Small tables with named rows and columns. After each table, cells are looked up by row and column.

sikiriz =
	rumu	dafada	fabi	refepud	komada	ruf	koz	ral
dimom	840	840	762	673	816	821	807	713
mutuvu	841	841	764	226	817	552	812	769
lipu	839	840	765	717	818	832	808	710
fitoluk	840	841	774	782	825	706	819	735

dimom, ral: 713
dimom, koz: 807
fitoluk, refepud: 782
dimom, ruf: 821
mutuvu, refepud: 226
dimom, komada: 816
dimom, rumu: 840
lipu, koz: 808
dimom, refepud: 673
fitoluk, komada: 825
mutuvu, rumu: 841
lipu, komada: 818
fitoluk, dafada: 841
dimom, dafada: 840
fitoluk, koz: 819
mutuvu, ruf: 552
Which row has the largest komada? fitoluk

Table tate
	gude	keme	dus	tegun	vokir	mam	litemap
zukin	57	59	66	56	65	63	68
geferus	45	57	58	52	56	50	51
vumimed	64	51	53	55	55	62	63
sig	51	60	66	55	64	58	62
mekom	58	47	41	53	46	66	58
kul	57	36	16	49	27	63	44
nokefo	61	56	61	56	62	67	70
dirirad	57	54	57	55	57	60	61
libokiz	25	51	37	46	40	64	45
bakigi	80	41	37	56	44	66	63
ked	42	40	25	47	23	13	4
sevi	68	40	32	53	36	43	40

What is the vokir of sig in tate?
64
What is the vokir of kul in tate?
27
What is the gude of geferus in tate?
45
What is the dus of vumimed in tate?
53
What is the mam of bakigi in tate?
66
What is the tegun of sevi in tate?
53
What is the keme of mekom in tate?
47
What is the vokir of geferus in tate?
56
What is the mam of sevi in tate?
43
What is the mam of dirirad in tate?
60

gotek:
|  | tige | kodemok | sibud |
|---|---|---|---|
| kitoduv | 80 | 40 | 77 |
| dun | 233 | 125 | 187 |
| tusupan | 138 | 26 | 153 |
| meda | 170 | 180 | 215 |
| pez | 100 | 103 | 94 |
| sobu | 88 | 18 | 83 |
| nor | 220 | 227 | 164 |
| vob | 114 | 84 | 22 |
| fut | 179 | 92 | 65 |
| refot | 127 | 150 | 198 |
| nakab | 123 | 246 | 153 |
| pafuto | 171 | 74 | 77 |

What is the sibud of dun in gotek?
187
What is the kodemok of tusupan in gotek?
26
What is the sibud of pez in gotek?
94
What is the tige of kitoduv in gotek?
80
What is the tige of fut in gotek?
179
What is the sibud of refot in gotek?
198
What is the kodemok of fut in gotek?
92
What is the kodemok of sobu in gotek?
18

rek =
            nos  poposo   lotip  teneme     gef     lut    zama   lanat
gimo     -0.984   5.465  -5.036  -0.358   3.713  -1.811  -4.173  -0.902
gofit     1.356   5.146   3.673   4.922   4.763   5.116   8.950  -1.705
vapo      3.054  -0.729   7.666   6.723   1.269   5.588   6.557   3.431
fuf       6.768   1.571   6.003   6.270   1.369   0.658   8.280   0.086
bazoro    2.514   6.855  -0.145   0.277   4.210   0.552   7.985  -4.523
ponaga    5.623  -0.733   0.021   2.587  -1.159  -5.586  -4.596   3.095
feb       4.537   2.792  -0.098  -5.268  -0.066  -2.497   6.412  -2.955
dag      -0.998   2.096  -0.271   7.675   3.643   1.727  -6.265   4.257
kavilem   6.786   0.657   0.276  -3.547  -1.841  -5.425   2.992  -0.876
boze      6.371  -0.028  -0.523  -2.492  -1.946  -6.212  -0.502   0.481
kora     -0.578   4.172  -4.953  -3.150   2.210  -2.389  -3.742  -0.698
nok       0.215   6.114  -4.953  -0.515   3.720  -2.816  -2.661  -2.021
kogipa    4.583  -0.291   4.222  -3.990  -1.321   1.261   9.158  -0.463

What is the nos of ponaga in rek?
5.623
What is the zama of kavilem in rek?
2.992
What is the nos of kogipa in rek?
4.583
What is the lotip of fuf in rek?
6.003
What is the gef of vapo in rek?
1.269
What is the nos of nok in rek?
0.215
What is the teneme of kora in rek?
-3.150
What is the lotip of kogipa in rek?
4.222
What is the zama of vapo in rek?
6.557
What is the poposo of feb in rek?
2.792
What is the nos of gofit in rek?
1.356
What is the zama of fuf in rek?
8.280
What is the lotip of vapo in rek?
7.666
What is the lut of gofit in rek?
5.116
What is the gef of dag in rek?
3.643
What is the lut of feb in rek?
-2.497
What is the lut of kavilem in rek?
-5.425
What is the lut of fuf in rek?
0.658
What is the lotip of gimo in rek?
-5.036
What is the teneme of nok in rek?
-0.515
Row with the largest lotip: vapo

Table miduk
         vafoted  nakag  fimoge  muk  bupaso  vebo  tif  resog
bevumuz       76    174      61   69      57    95   53    101
sesugos       92    164      80   75      68    79  101     96
zudid        192    120     229  236     206   194  208    203

What is the tif of sesugos in miduk?
101
What is the nakag of zudid in miduk?
120
What is the muk of sesugos in miduk?
75
What is the nakag of sesugos in miduk?
164
What is the vafoted of sesugos in miduk?
92
What is the nakag of bevumuz in miduk?
174
What is the bupaso of bevumuz in miduk?
57
What is the fimoge of sesugos in miduk?
80
What is the resog of sesugos in miduk?
96
What is the vebo of bevumuz in miduk?
95
What is the resog of zudid in miduk?
203
What is the bupaso of sesugos in miduk?
68
What is the vafoted of bevumuz in miduk?
76
What is the bupaso of zudid in miduk?
206
What is the muk of bevumuz in miduk?
69
Which row has the largest tif? zudid

Table badeb
columns: nev, mov, tolemi, zev
pokigop: [-4.40, -0.54, -2.04, -3.49]
rar: [-2.76, 0.39, -0.06, -1.78]
luz: [-4.38, -2.24, -1.78, -5.31]
romari: [-3.55, -1.15, -0.88, -3.67]
ruzasuf: [-3.07, -0.92, -0.78, -3.63]
guke: [-4.90, 7.52, 7.55, -8.47]
modil: [-3.31, -1.47, -0.59, -3.79]

What is the tolemi of romari in badeb? -0.88
What is the mov of pokigop in badeb? -0.54
What is the mov of ruzasuf in badeb? -0.92
What is the tolemi of modil in badeb? -0.59
What is the zev of guke in badeb? -8.47
What is the mov of modil in badeb? -1.47
What is the zev of pokigop in badeb? -3.49
What is the zev of ruzasuf in badeb? -3.63
What is the nev of modil in badeb? -3.31
What is the zev of rar in badeb? -1.78
What is the nev of ruzasuf in badeb? -3.07
What is the tolemi of guke in badeb? 7.55
What is the tolemi of rar in badeb? -0.06

nofelot.tsv
	bup	nep	kogus	fut	mut
vofile	183	200	202	61	199
duvofo	129	125	121	244	122
ris	118	104	119	248	125
mer	118	117	127	240	109

kogus of mer is 127
fut of ris is 248
bup of mer is 118
nep of vofile is 200
kogus of duvofo is 121
nep of duvofo is 125
bup of duvofo is 129
kogus of ris is 119
fut of duvofo is 244
bup of ris is 118
mut of vofile is 199
mut of mer is 109
fut of mer is 240
bup of vofile is 183
mut of ris is 125
nep of mer is 117
mut of duvofo is 122
fut of vofile is 61
Which row has the largest kogus? vofile

fop:
cols = feso, nog, nokas, loba, zaf, dapomi
sivu: [146, 114, 76, 90, 111, 69]
ret: [110, 118, 127, 100, 192, 84]
losinol: [102, 105, 131, 95, 123, 152]
bedivu: [134, 111, 148, 127, 77, 94]
zilomi: [74, 116, 95, 42, 189, 134]
tuka: [117, 99, 131, 89, 118, 124]
nadevus: [78, 115, 113, 113, 62, 118]
pafoser: [127, 110, 92, 109, 104, 57]

feso of tuka = 117
nokas of sivu = 76
dapomi of zilomi = 134
loba of tuka = 89
dapomi of sivu = 69
zaf of zilomi = 189
nokas of pafoser = 92
loba of pafoser = 109
nog of pafoser = 110
zaf of losinol = 123
dapomi of bedivu = 94
Which row has the largest dapomi? losinol

